Each row below holds a small network's activations on one input, seen along a few directions.
In each table, some parts of the input vary, and every possible input appears once, in random order.
A made-up example of a description, with smaller parts first: ring(5) and (point or line(9) or (values(2) and line(6))).
Shared parts are said once, and a part with two or three values counts as separate values.
(in the rows, 128 means zero)

Other details of the inputs vary at random and push rows far along three fixed directions, the same in every table; ignore that.

A family of inputs:
row 1: [112 119 129 113 150 158 140 128 117  93 137 136]
row 2: [159 129 128 135 166 127 125 151 123 151 123 114]
row 3: [131 128 107 116 137 161 137 105 132  92 130 139]
row 4: [ 93  97 105 129 135 126 182 117 115  96 153 160]
row 5: [127 125 125 143 125 142 120  90 132 135 124 120]
row 6: [106 134 131 136  65 106 107 147 135 156  87 115]
row 7: [148 122 134 138 167 122 133 128 114 165 133  98]
row 8: [181 113 166 108 101  86  79 161 176 139 147 180]
row 9: [130 139 115 135 137 119 119 116 110 121 152 105]
row 10: [127 124 129 127 158 145 117 132 117 118 140 126]
row 11: [150 131 122 126 153 127 103 117 120 150 154  87]
row 12: [130 141  81 120 129 116 127 121 124 142 136 113]
row 13: [149 159 102 134 145 113 113 114 120 151 134 100]
row 14: [143 134 109 131 147 146 117 110 134 116 131 124]
row 15: [ 76 109 101 121 135 137 159 113 106  93 158 143]
row 16: [133 137 135 148 140 105 139 137 118 152 117 115]
row 17: [112 137 127 131  87 148 143 112 142 107 106 149]
row 18: [128 151 137 125  94 131 118 147 133 138 102 102]
row 19: [143 136 114 114 142 151 116 134 117 116 129 104]
row 20: [162 102 163  97 124  61 117 143 157 120 201 222]
row 21: [ 77 111 160 148  80 148 180 124 141  93  84 163]
row 22: [150 124 120 116 168 141 148 145 117 125 130 122]
row 23: [ 83 111 175 152  96 135 124 111 140 132  91 130]
row 24: [121 160 158 129  90 121 109 168 135 171  73 103]
Each input here is: line(4) and ring(6).
Changing only the line(4) part turns row 6 into row 4. The same change can be made to row 18. Which row results? -> row 21
Change only the line(4) part in row 23. List by row number the other rows that result. -> row 5, row 7, row 11

A family of inputs:
row 25: [163 126 123 108 131  67 102 178 133 198 125 127]
row 26: [171 177  48 127 219 123 122 114  75 173 177  53]
row 27: [104 120 156 139  69 119 102 113 154 100 117 141]
row 28: [100 207  71 150 149 162 124 137  74 165  70  11]
row 29: [200 128 146 103 174  76  93 183 129 173 194 137]
row 30: [113 140 114 160 100 140 125  88 135 115  95 104]
row 31: [121 139 177 140  90 124  85 139 162 145  87 125]
row 32: [ 80  78 155 149  90 139 152 134 148 105  91 173]
row 33: [ 63 121 115 171 138 199 170  51 121  57 102 120]
row 34: [ 85 127 158 141  81 112 111 119 131 124 112 144]
row 35: [162 112 121  87 144  81 152 156 132 100 210 207]
row 36: [192 131 131  72 132 103 135 156 135 143 195 168]
row 37: [123 131  46 106 200 144 135 112  84 127 183  91]
row 38: [161 148  65  97 170 141 130 119 106  89 192 113]
row 39: [139  78 103  91 169 146 141 101 146  66 208 199]
row 40: [149 200 117 135 134 148  89 163 118 185  48  34]
row 41: [143 126 148 140 109  73 134 138 142 159 120 159]
row 42: [102 110 192 143  98 138 114 127 150 109  90 148]
row 43: [177 155 144 127 115 103 117 141 141 208 111  97]
row 44: [ 74 114 122 174 153 200 177  66 104  66  94 113]
row 45: [ 91 124 172 145  86  92 121 141 133 139  99 134]
row 46: [110 102 164 166  99 124 157 119 146 112 102 171]
row 47: [166 139 151 117 119  99 122 184 138 154 115 145]
row 48: [160 125 157 110 121 127 125 155 144 114 121 171]
row 49: [ 79  87 154 126  67 148 156 111 154 119  99 163]
row 50: [ 99  93 106 101 180 172 183  69  91  48 243 145]
row 51: [ 95 133 104 151 163 190 130 120  95 134  63  48]
row 52: [161 116 124 109  87  93  81 148 162 156 118 143]
Describe the family of inputs behind these rows. -> values(4) and (point or ring(6))
Changing only the values(4) part turns row 33 into row 40. The same change can be made to row 43. Which row results? -> row 36
Change only the ring(6) part in row 31. List by row number the other rows that result. -> row 27, row 29, row 34, row 42, row 45
List by row number the other rows that have the values(4) part in common with row 51. -> row 25, row 32, row 37, row 39, row 49, row 52
